Each row below holds a small network's activations on one input, seen along a few directions.
In each table, some parts of the input vary, and every possible input appears once, in random order.
Descriptions start from the smaller parts, as in this example, which fits no table here: one of 8 places around a ring, together with either a single point or one of 9 places around a ring or (one of 2 separate values, together with one of 6 places along a line).
Shared parts are said once, and a part with two or three values counts as separate values.

Rows:
R1: [-11 -16  29  13 -10  27   1  -9  58  -8  25]
R2: [  9  -1   9  24  13  49 -17  17  45  -6  40]
R3: [ 21  28 -17 -32   2 -43  27 -27 -37  10 -42]
R4: [ -6   9  22  18 -10  25  15 -26  66 -16  19]
R5: [-53 -22  44   3  17  17 -26  29  37 -10  -8]
R6: [ 28  15  -1  23  10  43  12 -12  59 -10  27]
R7: [-45 -81 -41 -30  28  67  -6 -37  17 -91 -25]
R8: [-10  11  15 -40  23  27  -4   4  45 -18 -19]
R9: [-22 -80 -66 -29   2   6  20 -62 -71 -54 -41]
R10: [-29 -22  42  40  -4  36 -26  30  38   4  29]
R11: [  3  -6  12  27 -26 -42   9 -16 -51  22  16]
R12: [-29 -11  17   7 -14 -53  -4   2 -56  21 -19]
R13: [ 51  40 -44 -13  -9 -22  29  -7 -29  15 -11]
R14: [ 17  15 -27   1  -5 -18 -12  42 -61  27   6]
R15: [ 16   1  -4  17   0  47 -11   2  57  -9  36]
R16: [ 41   3 -30  27 -24 -19  18 -17 -35  20  24]
R17: [  3  13   2  -9 -18 -57  36 -46 -27   9 -35]
R18: [ -6  14   5  -3  28  49 -35  51  27 -11  13]
R19: [-14   8  -4 -22  12 -43 -21  25 -71  27 -35]
R20: [ 25   2 -20  33 -14 -17   8   0 -50  26  27]
R21: [ 49  19 -32  27 -21 -26  27 -35 -29  22  15]
R22: [ 24  10   3  19 -32 -47  39 -41 -24   9   3]
R23: [-12 -15  12  -3 -11 -59   6 -10 -43  13 -23]
R24: [ -4  27  11 -40  27  25  10  -8  55 -21 -28]
R25: [ -8 -11  14  36 -29 -42  -5   0 -55  26  20]
R26: [-23   3  16 -31  27  33 -27  34  38  -8 -17]
R27: [-10 -16   9  40  15  54 -24  44  39   1  41]
R28: [-26 -12  34  27  -4  28 -11   4  44  -9  35]
R29: [  2 -14   3 -10 -23 -61  17 -27 -29   7 -27]
R30: [-26   0  28 -17   9  13  14 -20  68 -17 -22]
R31: [ -1  15  -7  -8  22  48 -26  33  35 -12  17]
R32: [  7  16 -17 -40  -2 -45   6 -12 -48  21 -39]
R33: [  3   7  -6 -24   9 -40  -1   5 -62  18 -26]
R34: [ 25  19 -31  -8  -4 -20  -5  12 -55  23   3]
R35: [ 20  -5 -15  45 -11 -17  -7  20 -57  26  30]
R36: [ 18  22 -12 -21  12  50  -2  25  54 -12  12]
R37: [ 21 -10   5  20 -37 -47  22 -27 -34  11  16]
R38: [ 19  36 -18 -17  16  45   1   3  59 -18   1]
R39: [-32   0  22 -22  30  34 -42  53  29  -8 -19]
R40: [-32  -2  39 -11   5   8  -1 -13  54 -17  -3]
R41: [ 37  19 -39 -13 -14 -26  12   4 -54  19 -10]
R42: [-38 -30  35  -6  14  11 -16  15  55 -16  -8]
- What do these inputs look like to the network? => one of 2 separate values, together with either a single point or (one of 4 places along a line, together with one of 5 places around a ring)
- The inputs of R42 and R23 match in every part but the choice among 2 separate values. If R38 is changed in the same way as R42 into R23, which row does it become? => R13
- The inputs of R25 and R10 match in every part but the choice among 2 separate values. If R3 is changed in the same way as R25 into R10, which row does it become? => R24
- Change only the choice among 2 separate values in R41. List by row number the other rows that result. => R36

Rows:
R43: [-50 -55  16 -26  14  34  -4 -26  57 -53 -27]
R44: [ 31  16 -40 -14  -7 -57   5   8 -95  29 -21]
R45: [ 14   1  34  64 -44 -36   5   6 -20  43  54]
R46: [ 63  60 -37  -9  14  60   4  23  53   8  30]
R47: [-54 -25   4 -56  35  43 -29  21  37 -41 -39]
R48: [-34   3  40  23  25  31 -43  56  26   4  23]
R49: [-21   1 -23 -69  22 -28   9 -15 -39 -22 -75]
R50: [ 18  27  20  36 -16 -34 -30  57 -35  59  35]
R51: [ 58  37 -31  24 -11  54  32 -23  74  -5  41]
R52: [ 26 -11 -25  15 -35 -57  34 -51 -80  20  -2]
R53: [-32 -25  53  51   2  24 -14  12  43 -14  37]
R54: [-21 -28 -10 -40   0 -33  32 -70 -21 -29 -57]
- The inputs of R49 and R54 match in every part but one. If R46 is changed in the same way as R49 into R54, which row does it become? => R51
- What do these inputs look like to the network? => one of 2 separate values, together with either a single point or one of 5 places around a ring

Rows:
R55: [-12 -16  12  -3  -2 -18  -8  -2 -72  10  -7]
R56: [ 27  21 -22   9 -13 -43  17 -12  -3  19  -1]
R57: [ 25 -16 -19   7 -16 -10 -11   9 -46  31  10]
R58: [33 44  7 35 10 36 25  2 41  6 46]
R59: [-19  -2  23  39  11  43 -50  50  37   1  41]
R60: [-25   4  10   5 -24 -50  12 -29 -35  14   2]
R61: [-48 -22  51  -1   2  15  -7  23  77 -21 -11]
R62: [ 26  11 -30  -2   4 -24   1  25 -36  19  -8]
R63: [ -9 -51 -19  17   0  26  29 -55  23 -50  -2]
R64: [-17   3  42  52  -4  33 -13  21  68  13  35]
R65: [-12 -56 -34  10  19  42  -2 -33 -10 -56   0]
R66: [ 29  32 -15  20  19  45  -7  39  15  -4  47]
R67: [-16  -1  -5  -6  24 -37  -4   7 -53   9 -32]
R68: [-28   1  15 -45  23  26   7 -26  51 -13 -26]
R69: [ 27  36 -31 -32  -9  27  21 -25  47  -4 -15]
R70: [ 35 -11  -2  10 -38 -31   8 -22 -12  32  21]
R71: [  1   7  23  -4  -1 -47  16 -20 -30   2 -30]
R72: [-28  -5   2 -57  39  36 -21  -2  25 -18 -23]
R73: [ 20  26  11  -2  -6 -47  19 -10 -17   1 -23]
R74: [-47 -27  37 -14  18  25 -46  45  48 -27  -1]
R75: [ 21  29 -49 -42   7  38  -4   8  18 -12 -20]
R76: [ 19  12  -7 -10  10 -27  -2  19 -45   9 -28]
R77: [ -4 -15 -12   8 -26 -22  -5   7 -57  20  10]
R78: [  2  -8  11   6 -46 -36  24 -19 -33  17  16]
- What do these inputs look like to the network? => one of 2 separate values, together with either a single point or one of 5 places around a ring or one of 6 places around a ring
- The inputs of R62 and R56 match in every part but the choice among 2 separate values. If R67 is changed in the same way as R62 into R56, which row does it become? => R71
- Change only the choice among 2 separate values in R69. List by row number the other rows that result. => R75
- Change only the place on the ring of 5 in R69. List by row number the other rows that result. => R58, R61, R64, R68

Rows:
R79: [-43   6  51  22  17 -15 -54  51  -2  20  20]
R80: [-73 -62   6 -36  48  53 -16  -8  83 -76 -39]
R81: [ 41  35 -12   8  21  44  -9  29  38 -12  20]
R82: [ 36   2  18  26   0  21  12 -17  55  -1  46]
R83: [-13 -25  10   8   7 -49   9   2 -78   9  -7]
R84: [ -6  -8  42  53 -15   6 -11   7  11  -1  35]
R85: [ 31  33 -50 -31  -5  -9  10  -7 -23   4 -28]
R86: [ -6   2  30  43 -37  21  10  12  34  10  37]
R87: [ 24  21 -53 -20 -24 -17  19 -34  -7  15 -12]
R88: [-37   1  46  47   2   3 -27  35   1  16  24]
R89: [  6 -27   2   3 -30 -43  17 -24 -58   8   0]
R90: [ 40  31 -37 -57   6  -8   7   9 -34   9 -26]
R91: [  0  -4 -12  19 -28 -28  40 -31 -38   6  -6]
R92: [-34  -6  13 -11  14 -67 -21  19 -60  39 -26]
R93: [ 25  49  -5 -16   7  41 -20  66  45  15   0]
R94: [ 32  17 -24  26  13  42   0 -12  54   6  41]
R95: [-60 -58  -4 -77  35  26  -5 -61   7 -63 -83]
R96: [ 36  -5 -21  -6 -31 -23  37 -35 -29  -4   5]
- What do these inputs look like to the network? => one of 2 separate values, together with either a single point or one of 8 places along a line
- The inputs of R91 and R86 match in every part but the choice among 2 separate values. If R95 is changed in the same way as R91 into R86, which row does it become? => R80
- Change only the choice among 2 separate values in R96. List by row number the other rows that result. => R82
